A small network was shown many inputs. Here are its activations along a few directions, one row for each input.
Each table varies a few parts of the input and shows all the possible inputs, shuffled.
A made-up example of a description, with smaller parts first: one of 4 places along a line, together with either a single point or one of 9 places along a line or (one of 3 separate values, together with one of 5 places around a ring).
Shared parts are said once, and a part with two or three values counts as separate values.
(in the rows, 128 means zero)

Other details of the inputs shift rows strongly along two fixed directions, in all tables alike. That doesn't count.

Rows:
x1: [150  80  64  93  85 100 188 191 130 110 126  91]
x2: [136 128 164  35 156  61  98 123 176 104 198 108]
x3: [191  91  53  76  83 113 150 198 102 141  99  87]
x4: [150  90 173  52 148  72  83  91 165  94 186  86]
x5: [ 82 196 174 184 143 121  57  47 141 114 150 205]
x6: [165  60  89  83  96 125 212 210 137 126 135  58]
x7: [115 117  94 223  97 189 162 123  99 137  85 141]
x8: [136 169 119 182 128 200 184 159 105 183  66 153]
x9: [120 191 182 157 164 127  39  58 104 134 117 193]
x10: [ 78 186 162 175 157 128  45  57 134 123 150 195]
x11: [ 95 125 113 209 113 210 172 135  94 157  82 121]
x12: [ 86 146  85 192 104 193 170 162 103 172  96 147]
x13: [ 88 161 184 190 160 145  54  35 122 104 133 166]
x14: [ 94 172 216 186 151 138  86  41 151 120 146 187]
x15: [149  90 158  64 157  61  82  89 164  77 172  99]
x16: [102 146 114 203  90 183 189 142 116 153 100 159]
x17: [112 127 102 215 103 170 187 136 112 134  84 151]
x18: [177  80  57  61 110 106 160 211  90 142  93  77]
x19: [ 84 164 194 181 182 138  65  34 133 105 128 165]
x20: [135 121 137  47 144  42  84 113 166  88 183 117]
x21: [175  85  74  58 102 122 160 211  91 160 103  71]
x22: [158  91 147  69 123  54  78 100 157  78 183 104]
x23: [170 127 172  16 177  72  80 133 140 126 163  97]
x24: [151 113 173  26 149  53 109 123 183  90 203 100]
x25: [189  88  55  64 100 105 168 205 112 139  94  81]
x26: [ 89 148  74 197 117 174 161 153 103 154  87 155]
x27: [122 204 203 154 165 138  64  54 135 149 119 195]
x28: [ 87 155 101 186 129 197 180 167 113 171 101 146]
x29: [114 134  90 194  81 157 165 141 109 129 104 158]
x30: [150  59  91  79 120 140 185 198 121 125 126  39]
x31: [132 123 155  40 134  55  82 115 166 104 194 113]
x32: [112 127 128 205 127 205 195 141 120 151  91 132]
Each input here is: one of 4 places along a line, together with either one of 2 separate values or one of 6 places along a line.
Q: Changing only the place on the line of 4 turns x27 into x3. The same change can be made to x14. Which row results?
A: x22
Q: Which other rows does x19 become when the place on the line of 4 takes its other values? List them by row number.
A: x11, x13, x30
Q: Which other rows does x20 become when the place on the line of 6 takes its other values? List them by row number.
A: x1, x15, x17, x19, x26
Q: Which other rows does x9 become when the choice among 2 separate values takes its other values? List them by row number.
A: x3
Q: Which other rows does x32 become when the place on the line of 6 takes its other values? List them by row number.
A: x2, x6, x24, x28, x30

Rows:
x33: [149 109 131 151 112 162 181 159  87 149  84 117]
x34: [108  69  88 198  98 178 165 136 123 105 129  95]
x35: [ 72 120 157 120 152  66  86  63 173  62 184 134]
x36: [144 117  89  30 148  63 123 185 132 114 154 103]
x37: [144 189 185 193 160 168 116  63 152 146  93 185]
x38: [ 42 164 157 218 139 137 138  63 157  97 141 187]
x39: [ 85 106 192 111 177  96  91  57 166  75 172 100]
x40: [128 165 183  72 152  96  76  91 176 136 182 145]
x41: [166  73 104  54 109  58 103 150 106  94 141  89]
x42: [ 86 104 112 169 107 151 224 152 151 119 128 113]
x43: [128 109  97 153  95 162 144 155  67 141  94 113]
x44: [192  73 125  47 135  80 116 141 120 107 122  70]
x45: [144 128 205  94 165  88  62  74 118 105 143 128]
x46: [123 129  99 135 163 173 158 178  82 159  79 105]
x47: [126 162 192  90 132  76  80  89 145 107 179 163]
x48: [109 142  64 140 136 142 154 182  91 145  93 138]
x49: [133 130 119 141  91 173 173 166 112 172 113 114]
x50: [161 142 148 106 159  78  40  60 154  97 134 144]
x51: [120 125  75 139 135 172 135 173  94 162  90 110]
x52: [157 114 114  21 141  84 132 187 160 137 167  87]
x53: [164  97 123  21 125  97 124 166 157 144 167  70]
x54: [150  87  76  36 113  81  84 156 132 126 158  74]
x55: [ 80  80  88 177 115 159 182 137 116 107 108  91]
x56: [149 142 219  87 159  84  91  85 142 111 158 142]
x57: [ 83 217 167 173 181 148 120 104 128 148 117 206]
x58: [129 139 191  87 150 107  42  73 135 126 164 118]
x59: [122 140 174  96 144 101  31  70 128 119 163 127]
x60: [121 132  90 153  74 142 164 167  92 137 111 146]
x61: [188  72 107  52 128  71 106 138 115  98 122  75]
x62: [179 118 104 154 122 174 172 148 124 153  70 111]
x63: [133 173 198 193 165 164 115  59 118 140  84 177]
x64: [162 101 128  20 179  93 129 179 125 130 142  65]
x65: [149 126  81 157  90 128 174 157 109 132  85 152]
x66: [ 91  86 119 167 124 170 209 143 135 122 113  88]
x67: [131 125 105 135 117 186 160 161 115 181 100 105]
x68: [123  61 137  57 132  83 173 147 176  87 177  54]
x69: [ 84 154 190 228 135 169 143  64 176 110 165 177]
x70: [153  82 102  51 101  74  93 152 104 100 154  84]
x71: [114 153 156  99 126  79  38  78 142 114 176 152]
x72: [100 195 200 184 131 156 124  82 120 145 129 196]
x73: [114  71 106 193 105 186 175 137 129 113 128  85]
x74: [196  97  82  51 107  58 120 154 163 100 139 104]
x75: [ 99 186 171 201 128 129 109  79 111 127 114 213]
x76: [112 119 181 128 135  87 101  73 200  71 216 142]
x77: [161 130 113 150 104 142 199 159 118 147  85 138]
x78: [ 85 214 161 174 163 156 106 101 145 157 127 203]
x79: [138 116 128 144 103 176 171 161  86 154  98 111]
x80: [122 193 175 194 140 135 127  73 134 132 104 211]
x81: [161 109 129  17 170  88 140 185 136 130 150  76]
x82: [117 171 155 203 148 138  85  55 107 123  87 193]
x83: [119  85 122 185 100 181 204 147 151 121 143 100]
x84: [208  98 113  41 121  73 141 156 174 114 142  91]
x85: [ 90 202 173 187 116 152 105  84 134 153 136 199]
x86: [ 42 146 152 222 150 147 112  49 138  96 128 167]
x87: [ 46 170 175 213 143 143 151  64 168 105 145 186]
x88: [130 140 169 103 140  59  59  81 126  91 156 161]
x89: [168 112  76 162 115 161 144 140 107 139  66 115]
x90: [118 128  81 141 156 165 148 176  76 152  79 113]
x91: [128 140 112 142  81 161 179 170 120 167 118 128]
x92: [129 133 103 132 143 186 164 180 111 176  94 107]
x93: [117 120  73 156  80 157 130 154  89 153 104 120]
x94: [147 118  72 162  95 129 158 149  97 127  79 144]
x95: [174 135 178  97 175  99  52  62 157 108 130 125]
x96: [143 127 125 151  95 144 197 168 104 147  97 140]
x97: [114 147  66 138 114 149 157 186 118 160 110 143]
x98: [ 84 198 157 193 113 148  90  79 126 147 133 203]
x99: [137 126 132 141  97 167 181 165  97 155 108 120]
x100: [139 126 186  98 159  78  52  73 113  98 144 135]
x101: [160 123  57 164  96 141 150 150 120 133  77 140]
x102: [126 150 179  72 197 108  43  92 144 130 156 119]
x103: [105  73  73 198  89 162 162 138 127 101 137 105]
x104: [120 170 169  79 145  88  68  91 174 131 183 158]
x105: [164  77 132  43 116  95 110 154 104 115 148  64]
x106: [164 121 122 148 114 156 191 155 113 151  79 128]
x107: [156  81  90  33 123  93  86 154 129 131 153  64]
x108: [101  83  70 201  80 155 170 143 136  99 140 120]
x109: [113 155 143  88 143  85  39  82 154 121 173 151]
x110: [120  77 119 188 107 189 193 141 141 120 133  90]
x111: [105 116 165 136 132  83  86  67 191  64 212 145]
x112: [163 105 123  18 150  96 129 183 152 142 160  75]
x113: [ 82 202 145 186 131 155  89  80 138 156 131 205]
x114: [113 134  68 143 147 150 146 177  80 147  85 123]
x115: [119 122  80 156  76 144 149 163  82 132 105 138]
x116: [114 131  60 143 125 161 133 174 100 157  93 123]
x117: [134 121 116 143  98 181 163 161 102 172 104 103]
x118: [138 129 108 154  87 134 190 170 103 140 100 151]
x119: [ 93 180 171 182 160 187  76  69 120 166 112 165]
x120: [124 152 105 131 147 156 192 192 111 164 100 135]
x121: [144 104  73  35 130  73  96 179 139 120 156  92]
x122: [201 102  97  47 112  66 135 158 171 108 141 102]
Q: Changing only one part turns x59 into x98. The same change can be made to x55. Which row results?
A: x38
Q: Changing only one part turns x104 into x113. The same change can be made to x47. Which row results?
A: x60
Q: What is each input in this table made of?
A: one of 9 places around a ring, together with either one of 2 separate values or one of 8 places along a line
Q: List by row number the other rows that have the place on the ring of 9 in common with x69.
A: x40, x42, x52, x72, x77, x84, x91, x96, x120
Q: Which other rows does x110 become when the choice among 2 separate values takes its other values? List them by row number.
A: x66
Q: List by row number the other rows that have the place on the ring of 9 in common with x81.
A: x37, x49, x53, x56, x68, x83, x99, x106, x112
